Here are a small network's activations along a few directions, averaged over the inputs that share one value of a field.
Values that are neighbours, or in one group, have similar rows; names and order tell nothing.

VEDO, 6 values:
nolur: 6; 46; 31; 27; 7; 2; 10; -83; 25; -39; -6
bitag: 86; -4; -42; -48; 90; -51; 32; -47; 43; 40; 3
setos: -47; 31; 77; 50; -63; 20; -47; -20; -15; -70; 2
vuzom: -40; -17; -29; 2; 10; -1; 15; 97; -24; 15; 0
luv: -48; 9; 61; 45; -104; 48; -35; 42; -45; -35; 17
forup: 43; -64; -98; -75; 60; -18; 25; 11; 16; 90; -16
VEDO is arranged as a ring.
Name the neighbours of forup, in listed order.
> bitag, vuzom

LUF, 14 values:
fopu: 8; -40; -69; -50; 63; -30; 40; 48; -2; 37; -3
ramor: -3; -46; -31; -29; 44; -22; -38; 106; -24; 66; -12
lito: 41; 62; 10; 21; 89; -70; 46; -69; 35; -16; -21
fifaz: -22; 5; -83; -34; 88; 25; 66; 29; 22; 52; -13
tek: 75; -53; -18; -77; 5; -12; -28; -99; 36; 27; -15
vudag: -21; -1; -2; 49; -124; 48; -31; 3; 3; -12; -29
nuze: -1; -72; -65; -17; 27; 2; -1; 61; -25; 55; 14
moken: -1; -1; 33; 19; -58; 72; -2; 46; -8; -5; 37
mase: 65; 41; -4; -9; 63; -65; 66; -64; 43; -42; 25
pivev: 7; 28; 49; 64; -15; 10; -15; 35; -1; -49; 51
rira: -124; 15; 74; 28; -84; 16; -60; -19; -29; -80; -27
kofet: 23; 37; 52; 21; -62; 30; 46; 36; -27; 4; 26
paner: 49; -31; -26; -52; 2; -6; -45; -120; 7; 58; -30
pena: -95; 57; 79; 68; -39; 2; -42; 7; -30; -96; -4
LUF is arranged as 3 separate groups.
List the group mates of kofet, in the order listed.
> vudag, moken, pivev, rira, pena
List the group mates of ramor, in the order listed.
> fopu, fifaz, nuze

DOKI, 6 values:
seb: 35; -65; -75; -73; 48; -26; -3; 8; 11; 74; -16
bekir: -55; -19; -17; 9; -20; 14; 3; 101; -36; 10; 1
seku: -43; 57; 111; 51; -61; -13; -55; -22; -27; -86; 14
zogan: 88; -6; -79; -56; 118; -47; 66; -55; 55; 60; -8
minek: -2; 29; 9; 11; -3; 17; 8; -119; 29; -20; -24
natil: -23; 4; 51; 58; -82; 54; -20; 86; -31; -37; 33
DOKI is arranged as a ring.
Name the neighbours of seku, in listed order.
> minek, natil
